These are the activations of a small neural network, seen along a few directions. Each row is one input.
In each table, some parts of the input vary, and every possible input appears once, in random order.
Descriptions start from the smaller parts, as in this example, which fits no table here: ring(5) and (point or ring(11) or (values(3) and line(6))).
Shared parts are said once, and a part with two or three values counts as separate values.

Other details of the inputs shift rows strongly along two fixed directions, in all tables alike. That doesn't count.

A family of inputs:
R1:  -8   8 -21   0 -10  -8 -24 -14  20 -17  10   3  18
R2:  13  31 -15   7  35  18   6  -4  17  -4   6  -4 -43
R3:  12  23 -10   4  23   5  24   0  -4  22 -15  -7 -11
R4:  10  14   0  -3  -7   1   5   4   5   3 -16  -5  14
R5:  -9 -31  13   6 -12   6  19  14 -35  18   2  14  18
R6:  10 -24   6  -3 -12  -9  41   9 -24  21 -22 -14   2
R7:  15  39  -9  -8  33  24  -5   6  24 -18  -5  -3 -26
R8: -14  10   2   5  18  11 -38   0  21 -17  19  12   3
R9:  -1  20 -25   8  24   2   3 -16   9  11  -5   1 -12
R10:  -6   7   6  -3   5  12 -34 -10  23  -9  21  25   4
R11:  -2  -6  19   4  19  11  18  18 -26  33 -22  -1 -12
R12: -13 -27   7   7 -24  -5 -10  -8 -12   8  33  18  13
R13:  -5 -24  21  -5 -17  12   7  22 -26   5 -11  17  32
R14:   8  15   7  -9  -1   7   7   8  -1 -12 -19  -5  -9
R15:  18   4   9 -14  11   7  24  13   1   8 -41  -9  -3
R16:   9   5   4  -3  22  -6  30  -5  -5  19 -32 -11 -24
R17:  -6  -4  10   9  22  15  11  12 -21  21  -9   5  -7
R18:   6 -21   4 -18 -12  -2  26  14 -18   6 -43  -6  19
R19:   3 -33  -1  -7 -12  -8  43   9 -34  23 -34 -10   9
R20:  -3  -9  26  -7  -1   9   0  25 -17  13 -23   2  11
R21:   2  -2 -10   3  -7   1  11   4  -9  -8  21  -9 -10
R22:  -6 -14  -5   0 -45 -11 -22   1   9 -38  39  -6  18
R23:   9  16 -10 -10  14  21   5   9   3 -11 -23   1 -11
R24:  -4  -9  19   1 -10  -6 -26   6   0  -3   5  11  12
R25:   3  28 -13  -2   8   0 -18  -7  27 -13   9  -2   6
R26:  -9 -28 -15   4 -33  -9   8   0 -22 -11  20  -5   8
R27:  -1  12  14   0  14  11 -35 -11  21  -6  10  16  -4
R28:  -3 -16  -4 -10 -23 -18 -12  -2  13 -23  18  -9  20
R29:  -8  -7 -16  15 -28 -23 -10 -17   7  -5  38  -7  13
R30:  -5  10 -11   8  -1  -7  -8 -15  10 -17  26  -6 -23
R31:   9  19 -14  -1  40   2   9 -11  20   5  -1  -8 -31
R32:   4  23   7   9  45  18 -14 -16  14  17   3  15 -34
R33:  -3 -29  22   8 -16 -10   9  12 -34  24  -4   5   9
R34: -12  -6  -9  12 -29 -29  -5 -19  -2  -1  24  -8  12
R35: -14  -5  -4   2 -45 -30 -27 -15  12 -23  25  -5  32
R36:  -1  15  -3  -8  11 -12 -19 -17  34 -20  -1  -5 -10
Each input here is: values(2) and (ring(6) or (values(3) and line(4))).
Changing only the values(2) part turns R24 into R33. The same change can be made to R27. Which row results? -> R32
Change only the values(2) part in R14. List by row number the other rows that result. -> R30
Change only the line(4) part in R28. List by row number the other rows that result. -> R15, R18, R36
Change only the values(3) part in R26. List by row number the other rows that result. -> R9, R19

A family of inputs:
R37:  -7 -30  11  -6 -43 -15  -3   4 -15  -3   3   3  44
R38:  -4  -3  -1  -1  -6  -7 -37 -13  31 -23  26   7   6
R39:  -7   8   6   6  13   4 -30  -9  15  -6  17  11 -13
R40:   5   1  -3  -2  12  -1  17  -5  -3   8 -11  -2 -17
R41:   9  30 -13   1  18  10   2  -5  18  -8   5  -5 -22
R42:  11  -7   8  -3 -19  -6  38  11 -28  23 -35 -13  17
R43: -10 -28  19   1 -34  -8   4  10 -34  15  -4   7  32
R44: -10 -28   1  -3 -45 -21   2   7 -16  -7   0  -9  37
R45:  -6  10   0   7  10  12 -27  -3  11 -10  25  13 -10
R46:   2 -21  14   2  -6  -2  31  16 -35  34 -26  -2  14
R47:  -2 -24   5  -8 -38  -3  19  21 -28  -9  -9 -11  26
R48:  -8  -6 -23   9  -9  -8 -21 -19  16 -22  43  -1  -9
R49: -15  -6 -12  12  -2  -5 -27 -11  14 -17  50   3  -5
R50:   9  26  -7   0  20  -1  -3 -10  22  -4  -2  -7 -23
R51:  16  27  -4  -3  48  18  39   0  -5  31 -51   1 -27
R52:  -1  14  -1   4  34   4  -7  -7  15   5   7   4 -25
R53:  -6   8  -9  -3   2  -8 -23  -9  24 -24  13  -5  -5
R54:  24  29  10 -14  44  38  24  21  -2  18 -51   6 -20
What do these inputs look like to the network? -> values(3) and ring(6)
Changing only the ring(6) part turns R50 into R39. The same change can be made to R41. Which row results? -> R45
Change only the values(3) part in R51. List by row number the other rows that result. -> R40, R48
Change only the values(3) part in R52. List by row number the other rows that result. -> R46, R49
